These are the activations of a small neural network, seen along a few directions. Each row is one input.
Each table varies a few parts of the input and shows all the possible inputs, shuffled.
Descriptions start from the smaller parts, as in this example, which fits no table here: values(2) and (point or line(11) or (line(4) and ring(5))).
Shared parts are said once, and a part with two or three values counts as separate values.

Table:
r1: [ -89  -67 -106   50  -84   86 -112  -38    5   83   61  -14   16  -35
  -14   -5  -38   34   28]
r2: [ 24  80  -5 -35  36 -51  69 -30 -31 -56 -37 -18  41  17  38 -38  37  10
 -30]
r3: [ -34   87  -25  -54   34  -41   41  -48    0  -72 -116  -32   28  -24
   26  -34   26   -2  -35]
r4: [ -64   97 -114  -30    7   20   48  -88  -44   -4  -23   -7  118  -40
   39  -67   29   83  -18]
r5: [  28 -107   43   38  -27   44  -54   71   27   43   83   44  -51    6
  -33   46  -40  -25   28]
r6: [ 29  86  28 -29  60 -45  95 -13 -28 -51 -26   2  48  29  15 -24  54  16
 -17]
r7: [ 47  86  55 -36  91 -30 117  41 -24   1  11  41  48  -3  17  -1  21  34
 -20]
r8: [ 10 -89  16  35 -63  10 -82  19  16  26  40 -15 -65  19 -12  19 -26 -46
  21]
r9: [ -2  82 -20 -35  32 -53  68 -58 -16 -78 -84 -24  38   4  29 -37  34  22
 -23]
r10: [ 48  64  18 -39  66 -20  99  16 -20 -34   9  40  58   9  16 -18  26  28
 -23]
r11: [ 25 -79  49  42 -33  16 -58  41  17  37  49  -2 -61  31 -37  35  -9 -39
  32]
r12: [ 32 -85  74  39   1  40 -30  94  18  80  81  44 -59  -1 -37  62 -43 -19
  26]
r13: [-10 -81  -2  36 -60   8 -86  -7  32  11  -8 -30 -77   8 -23  29 -31 -37
  25]
r14: [ -42  -74   -9   19  -61   17 -114    0   48   14  -39  -29  -81  -21
  -23   31  -39  -58    6]
- Describe the family of inputs behind these rows. => values(2) and (point or line(6))
- List by row number the other rows that have the values(2) part in common with r14. => r1, r5, r8, r11, r12, r13

Table:
r15: [ 29  79  21 -33  38 -58  74 -11 -35 -39  -9  -5  34  19  42 -30  30   7
 -30]
r16: [-68 -48 -74  38 -57  58 -71 -37   3  42  23 -13   9 -27  -9  -2 -29  33
  23]
r17: [  7 -51  27  23  -1   6 -25  30  26  -4   0   2 -45   6 -23  31 -24 -13
  17]
r18: [-49 -16   7  14 -21   4 -57   1  17  48 -45 -39 -59 -29 -10  29 -31 -25
   4]
r19: [ -75   34 -104  -25   -8   43   -8  -49    0   -8  -19   12   72  -52
   20  -37  -11   43  -20]
r20: [  3 -37  40  22   4   7 -10  37  18  18  10  22 -34  -7 -14  34 -24  -4
  12]
r21: [ 11 -32  22  28  14  35   4  43   5  60  57  33 -11  -5 -27  39 -22  21
  23]
r22: [  5 -58   6  21 -21  13 -30   5  19 -21  -7   6 -38  10 -22  23 -15 -16
  11]
r23: [ 43  68  17 -30  37 -41  80   3 -54  -9  18   0  46  16  46 -42  29  14
 -26]
r24: [ 12  21  32  28  39  17  38  17  -8  46  41  17  20  20 -38  24  24  35
  30]
r25: [-18 101 -11 -34  19 -60  25 -44 -29  -6 -79 -64  11 -11  44 -32  28  -5
 -29]
r26: [ 30 -79  27  20 -38  -1 -68  46  26  12  42  -6 -63  19 -10  23 -32 -52
   6]
r27: [ 30 -61  39  11 -28  20 -44  61  -2  50  79  17 -38   7   1  19 -23 -40
   7]
r28: [ 32 -61  22  22 -23  30 -38  58   3  75  96  26 -30   7 -10  29 -31 -18
   9]
r29: [  0 -15   3  22 -10   0   5 -36  13 -34 -24  -7  -3  32 -37   2  32  11
  37]
r30: [  4  -5  17  20   4  -4   7 -19   5 -33 -23 -10  -7  36 -32   8  35  -5
  18]
r31: [ -1  11 -34 -39  11   3  30 -25  21 -70 -50  31  29 -21   1 -17  -1  13
 -11]
r32: [ 26 -65  38  17 -30   1 -52  50  17  31  50  16 -53   4   3  23 -33 -42
   0]
r33: [ 24 -93 -10  20 -67  12 -75  -1  26 -11  33   1 -50  17 -12   8 -26 -41
  20]
r34: [ 15  45  -2 -31  60  17  65  28   1  14  13  55  51 -32  -1   7  -5  43
 -16]
r35: [  4   5  39  20  20 -11  13   2  11 -18 -16 -16 -14  35 -35  15  30  -3
  24]
r36: [-50  63 -19 -45  27 -11   4 -12  16   1 -91 -17  -1 -58  17  -5 -11  -6
 -34]
r37: [ 26 -83   6  17 -53   8 -74  18  19  -9  33  -1 -54  24  -7  17 -20 -58
   0]
r38: [-68  -1 -66  36 -37  37 -34 -58 -13  35   8 -26  40  -3 -18 -17  18  47
  29]
r39: [ -47  -72  -77   35  -90   54 -113  -26    4   54   60  -19   -8  -17
    3  -12  -34    0   13]
r40: [  1 -67  -8  24 -34  18 -32 -12  26 -23  -6   8 -34   5 -27  17 -18  -2
  31]
r41: [-43  64 -98 -13 -20  -5  16 -81 -49 -13   0 -34  83  -8  49 -67  29  46
 -17]
r42: [  4  25   3 -39  44 -10  37  14  19 -50 -41  21  17 -19   7  -4  -5  -1
 -25]
r43: [  2  14  50  18  25 -11  25  10   0   5  -2   3  -3  21 -23  18  25   6
  18]
r44: [ 30  57 -16 -27  15 -48  56 -41 -26 -75 -36 -19  34  28  34 -37  38   0
 -29]
r45: [ 14   6  46  16  24   6  29  24 -20  29  27   8   8  20 -19   5  25   8
  21]
r46: [-25 -41   5  11 -54  -3 -99  14  17  61  -9 -48 -77 -22   3  20 -39 -60
  -7]
r47: [ 14 -42  39  18   1  24  -4  48  -4  40  42  22 -22  -5  -8  22 -19  -5
  15]
r48: [  4  23 -21 -39  25  -1  32  -7  15 -69 -51  28  26 -19   5 -11   2  -1
 -30]
r49: [  1  43  14 -43  50 -11  53  23  10 -35 -29  42  27 -34  15  -1  -7   7
 -29]
r50: [-48  36  17  14   5 -16 -23 -23   6  35 -66 -54 -27  -5 -21  15  18 -11
  13]
r51: [ 28  47 -27 -28   1 -46  53 -60 -23 -75 -35 -18  38  27  32 -44  37  16
  -9]
r52: [ 44  84   3 -19  50 -31  88  -7 -45  10  33   7  60  19  31 -26  29  45
 -18]
r53: [ 31  65  10 -30  33 -56  63 -20 -25 -57 -25 -26  26  32  34 -34  33  -2
 -26]
r54: [ 17  35  15 -42  46   6  60  33 -10  -7  -2  44  40 -34  17 -11  -2  16
 -23]
- Changing only one part turns r43 into r49. The same change can be made to r30. Which row results? => r48
- Changing only one part turns r36 into r50. The same change can be made to r54. Which row results? => r45
- Describe the family of inputs behind these rows. => line(5) and (values(2) or line(6))
- A walk changes only the line(6) part. It starts at r40 and steps to r22. List the rest of the walk in order. => r17, r20, r47, r21
- Which other rows does r25 become when the values(2) part takes its other values? List them by row number. => r41

Table:
r55: [ 66  44  62 -26  49 -59  74  19 -13 -57 -16   5   1  40  13  -6  33 -18
 -17]
r56: [ -2 -83  27  35 -39  19 -71  32  28  25  22  -3 -67   6 -26  36 -31 -38
  21]
r57: [ 21   5   2  15  19  30  38  23 -27  48  90  40  50  10  -4  -2   9  45
  14]
r58: [  6 -78  22  33 -41  15 -72  27  28  31  24  -8 -68   8 -25  36 -31 -38
  20]
r59: [ -3  45 -18 -21  -5 -52  16 -62  -6 -75 -83 -48   2  20  20 -32  33 -14
 -14]
r60: [ 27  49  48 -28  60 -24  69  32  -6 -11 -18  24  13  -7   7   6  10   7
 -15]
r61: [  3 -82  26  28 -42  20 -73  31  28  28  22  -2 -66   5 -27  33 -28 -44
  20]
r62: [-49  23 -65 -12 -15  17 -13 -43  -1  -3 -25  -8  35 -32  13 -23  -4  25
  -9]
r63: [-52   5 -86  13 -39  37 -28 -53 -23  28  26 -15  51 -18  15 -34   0  43
   6]
r64: [ 24  23  19 -12  44  11  56  33 -12  15  33  41  33  -8   1   4   1  28
  -5]
r65: [-42  50 -36 -26   9 -14   4 -40   5 -30 -75 -27  16 -24  13 -18   9   4
 -21]
- Describe the family of inputs behind these rows. => values(3) or (values(2) and line(4))
- List by row number the other inputs of the same sort as r58. => r56, r61

Table:
r66: [-15  21 -27 -21   7 -19   9 -19   2 -68 -30 -10  24   4  24 -28   7  -6
 -27]
r67: [109   1 120   0  57 -47  81  73 -15 -20  49  33 -23  62  -7  23  26 -24
   5]
r68: [-33  54 -32  -5  26  26  57 -27 -32  12  20  26  89 -14   4 -33  32  67
  10]
r69: [-14 -46  -7  24 -40  31 -71   5  16  30  29  -4 -26  13 -29  19   1 -35
   7]
r70: [ 13  57 -51 -16  26  -5  49 -34 -13  -5   8   8  54  -1  14 -16   9  50
 -14]
r71: [ -6  18  -9 -21 -28 -37 -15 -40   9 -31 -46 -19 -12  -6  20 -19   7 -20
  -5]
r72: [-36 -23  -2  38 -29  -9 -42 -23   6   6 -26 -37 -41   6  -5  19 -13  -6
  12]
r73: [-15  59 -30 -26  11 -11  28 -25 -40   7 -25 -28  37 -16  36 -36  17  11
 -26]
r74: [  9  36  56 -33  64 -15  41  48  26  -8 -51  25 -17 -27 -11  30  -8 -15
 -20]
r75: [-12 -60   0  31 -32  31 -66  30  20  61  58 -10 -31  -2 -20  17 -31  -6
  29]
r76: [ -5 -31 -19   2 -29   0 -29 -34  15 -39 -59 -33 -31   6 -16  -5   4 -21
  14]
r77: [  5 -86   0  27 -33  56 -41  45   7  56  74  48 -22 -25  -9  29 -51   4
  15]
- Describe the family of inputs behind these rows. => values(2) or line(10)

Table:
r78: [-65  -6  -1  22  -9  14 -27 -20   4  -6 -44 -26 -25 -25  -4  12  -5  -3
  28]
r79: [ 11  56  -4 -59  32  11  44   4 -23 -41 -12  27  61  -3  17 -47  43 -19
 -30]
r80: [-27   4 -87  -4 -49   9 -34 -61 -12  -2  -2   2  20 -13  27 -11 -12  11
 -28]
r81: [-15 -57  34  -6 -28   8 -23  24  22 -20 -23  29 -30 -22  -1   5 -28 -25
  -7]
r82: [ 43  27  -4 -35  36 -28  73   1 -20 -36 -45  14   4 -30  33 -17 -20  17
 -24]
r83: [ 34 -10  39   4   1   7 -24  36  15  64  45   6 -48  -3 -24  39 -23 -18
  15]
r84: [-30  -2 -80  -9 -50   7 -27 -47 -21   5  32 -20  48 -19  40 -59  -9  37
   6]
r85: [ -9  76  18 -43  41   1  43   4 -30   6 -24  -7  49  -5   8 -24  62 -10
 -22]
r86: [-49  24 -58  10 -40   3 -27 -50 -28  49  21 -48  39 -14  30 -51   2  37
  18]
r87: [ 28 -28  47  42   3  13 -10  34  -6  57  51  28  -9   9 -24  26  11   9
  34]
r88: [ 70 -22  35   3 -21 -67   8 -29 -10 -87 -10 -33 -32  79  14 -18  33 -48
   3]
r89: [-46  27 -63  18 -37   7 -32 -63 -13  41 -13 -28   8 -10  14  -4   2   8
 -14]
r90: [-36 -31  57  12 -14   2 -29  20  11  23 -35   3 -46 -17 -15  12 -17 -23
   6]
r91: [  8  52   2 -27  45 -19  54   4   5 -52   8  41  55   1   1 -19  16  10
 -25]
r92: [-13  76  23 -11  51 -30  52   6  -3  -4  -7   8  45   3  -9   4  32  20
 -14]
r93: [-36  -3 -39  18  -8  28 -18 -49  27   7 -45 -21  -1   3 -57   6  20  23
  34]
r94: [-10 -35 -32  -2 -19  10 -68  16  28 -25 -15 -21 -23 -11   1   5 -23 -35
 -34]
r95: [-30  -8 -10  17  -7   6 -74  15  19  19 -26 -50 -37  -4 -12  10 -15 -35
 -18]
r96: [ 21 -50  -2  31  -1  48  24  35 -29  16  97  36  27  27  -6   1  -9  31
  11]
r97: [  5  63  22  -9  57 -31  61   4   4   0 -25  -2  16   4  12  17   4  44
  -7]
r98: [ 25  37  -2 -23  55 -22  64   1  15 -46 -11  31  21   2  23  -6 -11  35
 -18]
r99: [-43 -28 -24   3 -24  18 -25 -17   9 -49 -31   3  -9 -30  11   7 -17  -2
  11]
r100: [-13 -28 -59  -2 -20  34 -18 -46  35 -37 -39   4  17   0 -44   0   4  20
  23]
r101: [ 22  54  21 -21  41 -34  70   2 -30  11 -58 -17   0 -27  23   6  -6  25
 -13]
r102: [ 54 -34  19 -14 -13  13 -19  38  26  21  54  32 -37  -7 -10  32 -34 -20
   2]
r103: [  0 -29  21  47  13  39  18  29 -39  58  86   9  18  29 -21  15   3  32
  23]
r104: [ 44  10  54  24 -19 -71   8 -22 -18 -42 -21 -63 -48  79  -2  -5  50 -39
  16]
r105: [ 48 -51  25  26 -11  21  -5  38   6  16  60  52   1   7  -9  16   0   6
  22]
r106: [ 15 -56  12 -16 -10   5 -26  48  35   6  20  19 -35  -4  -2  21 -31 -45
  -4]
r107: [ -6 -29  34   3   4  -1 -33  45  22  49  10  -6 -47   1 -14  29 -22 -43
   8]
- Describe the family of inputs behind these rows. => values(2) and (point or line(4) or line(10))
- Changing only the values(2) part turns r81 into r90. The same change can be made to r100. Which row results? => r93

Table:
r108: [ -25  -74  -26   33  -81    3 -115  -16   24   18    5  -49  -63    8
   -2    5  -28  -45   11]
r109: [ 25  -2  46   3  24  13  19  49  -1  62  43  32  -6  -9 -17  26  -9   8
  13]
r110: [ 25  62 -15 -22  43  -7  74  -9 -32 -15  22  12  67  12  18 -31  30  41
 -11]
r111: [ 10  65 -24 -33  20 -43  53 -57  -4 -78 -63 -11  37  16  15 -30  36  13
 -20]
r112: [-33 -90 -16  55 -55  66 -87  11  15  65  63   4 -24   5 -45  25 -17  -6
  39]
r113: [ -5 -34  16  -6  19  40 -13  65  30  37  29  50 -13 -38 -16  35 -44  -4
  -8]
r114: [ 18  58  35   0  60 -14  74  23 -27  17  24  16  39   9   5   2  20  37
  -5]
r115: [-69  48 -95 -18 -15  25 -11 -62 -19  18 -37 -24  54 -47  26 -35  -1  40
 -18]
r116: [ -43  -80  -60   49  -90   47 -114  -19    6   68   72  -22  -29   -5
   -4    8  -39   -7   24]
r117: [ 67  -5  57 -13  13 -38  35  32 -15 -36  17  12 -16  36  16  -3  17 -37
 -11]
r118: [ 37  60  11 -31  37 -49  66 -19 -18 -59 -33 -16  24  31  17 -25  38  -1
 -18]
r119: [  8 -34  44 -14  17   1 -26  55  44 -11 -28  21 -56 -22 -16  40 -37 -46
 -14]
r120: [-54  64 -56 -24  15   9  36 -46 -22 -15 -32  -1  73 -35  25 -41  17  49
 -11]
r121: [ 54  -3  35  -6  18   0  43  40 -28   9  72  39  24  20  15  -9   8   6
  -6]
r122: [-42  62 -29 -34  11 -31  27 -55  -5 -58 -89 -28  28 -17  24 -37  22   8
 -18]
r123: [ 24 -85  37  33 -31   4 -45  26  26  -3   8  -1 -72  15 -24  38 -28 -31
  27]
r124: [-52  45 -62 -24 -18 -17 -17 -67  -3 -29 -92 -49   7 -31  23 -31   4  -1
 -23]
r125: [-17 -90  13  47 -61  26 -97   4  32  12   5 -25 -71  21 -44  31 -10 -47
  35]
r126: [ 38  -3  75  -6  22 -24   9  43  16  14 -13   5 -50   8 -14  31   0 -38
   5]
r127: [  9 -86   7  43 -32  44 -38  30  12  48  64  28 -31   0 -25  30 -38  11
  35]
r128: [ 31  56  60 -10  57 -53  66  15 -13 -28 -30 -10  -4  29   8   7  29  -5
 -13]
r129: [ -4  66 -53 -23  27  -2  61 -46 -19 -36  -7  18  80  -5  17 -36  30  55
 -11]
- Describe the family of inputs behind these rows. => values(2) and line(11)
- Which other rows does r117 become when the values(2) part takes its other values? List them by row number. => r121
- Which other rows does r123 become when the line(11) part takes its other values? List them by row number. => r108, r111, r117, r118, r119, r122, r124, r125, r126, r128
